A small network was trained on invented records. Each row is its activation on one of them, seen along a few directions.
Records have a field called ZEDE. Each example row is followed by its value.
The largest differences between rows may come from other fields.
(in the rows, 500 means zero)
Strong random noise was added to every row along 2 fixed directions; ignore it. To show where, here is one row again and again, with new noise each time:
[370 478 478 501 538 478 508 373 496 580 419 420 321 395 502 501 437 508
 648 487]
[455 509 511 479 499 413 498 444 448 506 461 489 492 474 513 497 470 474
 507 516]
[461 514 497 545 588 500 475 230 422 508 496 473 292 558 501 383 416 581
 458 563]
[334 463 473 473 504 455 525 466 529 607 383 402 367 318 505 567 454 462
 729 450]

[528 459 514 504 441 444 546 725 597 469 484 592 641 486 512 592 630 388
 448 509]
nizag
[173 415 524 373 452 555 540 724 489 613 407 330 463 287 500 665 524 337
 763 516]
kav
[446 440 650 369 530 422 475 528 205 449 665 469 690 691 573 410 432 394
 181 791]
nizag
[507 440 602 423 433 452 535 774 491 467 545 530 741 459 506 587 525 303
 440 516]
bir
[312 405 486 428 448 413 471 764 512 511 388 362 621 344 501 668 533 388
 648 531]
sado
[298 431 556 419 476 518 506 559 350 593 512 353 460 412 532 509 506 399
 610 551]
kav
[329 389 617 375 536 427 540 699 433 555 495 411 645 396 530 577 494 310
 572 535]
bir
[518 500 496 498 463 492 562 569 615 543 419 437 496 367 499 641 564 477
 652 400]
sado
[407 525 417 558 490 594 527 442 594 540 399 459 305 417 481 561 508 574
 659 459]
per
[387 448 536 396 529 531 450 452 385 569 509 367 501 518 570 384 410 527
 497 637]
muna
[645 486 515 537 541 494 415 462 454 328 549 574 596 686 489 445 553 528
 243 603]
sado
[346 387 649 365 541 497 431 476 204 468 576 359 647 677 593 363 467 432
 325 767]
valu
[246 359 622 341 485 451 414 604 301 513 465 382 626 458 543 542 466 425
 508 712]
zod
[263 413 517 435 527 588 551 429 432 631 506 329 294 398 483 466 388 502
 707 543]
kav
[627 538 512 515 413 402 550 624 534 413 541 567 698 535 517 549 578 472
 432 405]
per
[148 336 553 338 553 472 557 644 385 667 463 260 499 318 558 606 439 316
 687 613]
nizag
[399 452 540 419 498 521 454 654 577 586 467 429 617 419 531 572 523 399
 667 453]
muna
[392 472 498 433 499 494 520 524 409 570 506 471 463 482 477 428 444 540
 470 618]
nubaz
[109 318 569 341 472 491 452 679 357 584 419 206 511 350 541 585 466 373
 724 651]
zod
[417 383 555 421 566 599 437 482 473 518 525 361 411 501 466 454 444 438
 592 574]
gapa
[492 438 584 512 515 500 589 560 510 539 454 491 470 498 530 523 572 457
 487 518]
bir
[389 422 490 420 510 479 580 662 550 640 442 403 547 301 453 580 503 419
 652 398]
nubaz
[396 486 542 441 543 618 436 538 538 527 448 467 447 461 536 513 446 439
 611 500]
valu
[412 394 557 433 521 581 461 569 503 500 492 410 501 462 538 497 473 405
 581 517]
valu
[517 454 557 484 456 526 393 526 446 401 519 490 555 598 489 489 531 408
 375 567]
zod
[691 605 476 475 307 377 558 871 678 354 432 683 842 399 503 729 633 364
 487 320]
per
[312 421 530 456 612 638 356 330 273 531 530 338 330 622 484 341 437 501
 432 735]
gapa
[493 487 565 407 399 412 468 783 468 540 489 422 806 439 564 584 568 306
 545 464]
muna
[453 373 654 358 543 420 438 604 263 432 559 404 777 616 537 494 462 353
 287 681]
gapa
[542 476 464 525 487 557 539 573 625 571 476 537 450 386 429 550 530 538
 566 365]
nubaz

Which value of ZEDE does each new row have?
[511 457 444 476 344 409 584 925 723 639 346 544 613 173 469 814 653 333
 826 221]
nubaz
[447 486 625 378 546 520 382 577 369 427 541 468 649 631 497 481 523 403
 356 640]
gapa
[368 436 592 472 562 589 423 524 483 494 451 429 452 535 518 521 487 436
 550 572]
valu
[720 611 460 627 478 501 484 448 544 319 604 674 565 705 471 428 555 582
 257 467]
per
[412 419 554 355 510 461 446 667 398 552 468 364 643 408 554 546 494 316
 588 505]
gapa
[348 426 478 499 532 578 452 410 459 685 398 322 318 435 543 436 443 556
 688 550]
muna
[611 526 550 523 552 565 460 374 459 494 505 475 485 664 544 379 484 603
 362 555]
muna
[253 463 533 317 389 389 434 846 442 649 381 370 764 292 573 646 539 315
 735 533]
muna
[342 441 525 419 494 428 510 560 485 586 451 389 532 366 528 603 514 473
 660 537]
sado
[735 605 466 609 516 513 497 361 513 358 588 655 541 678 464 406 507 497
 245 433]
per
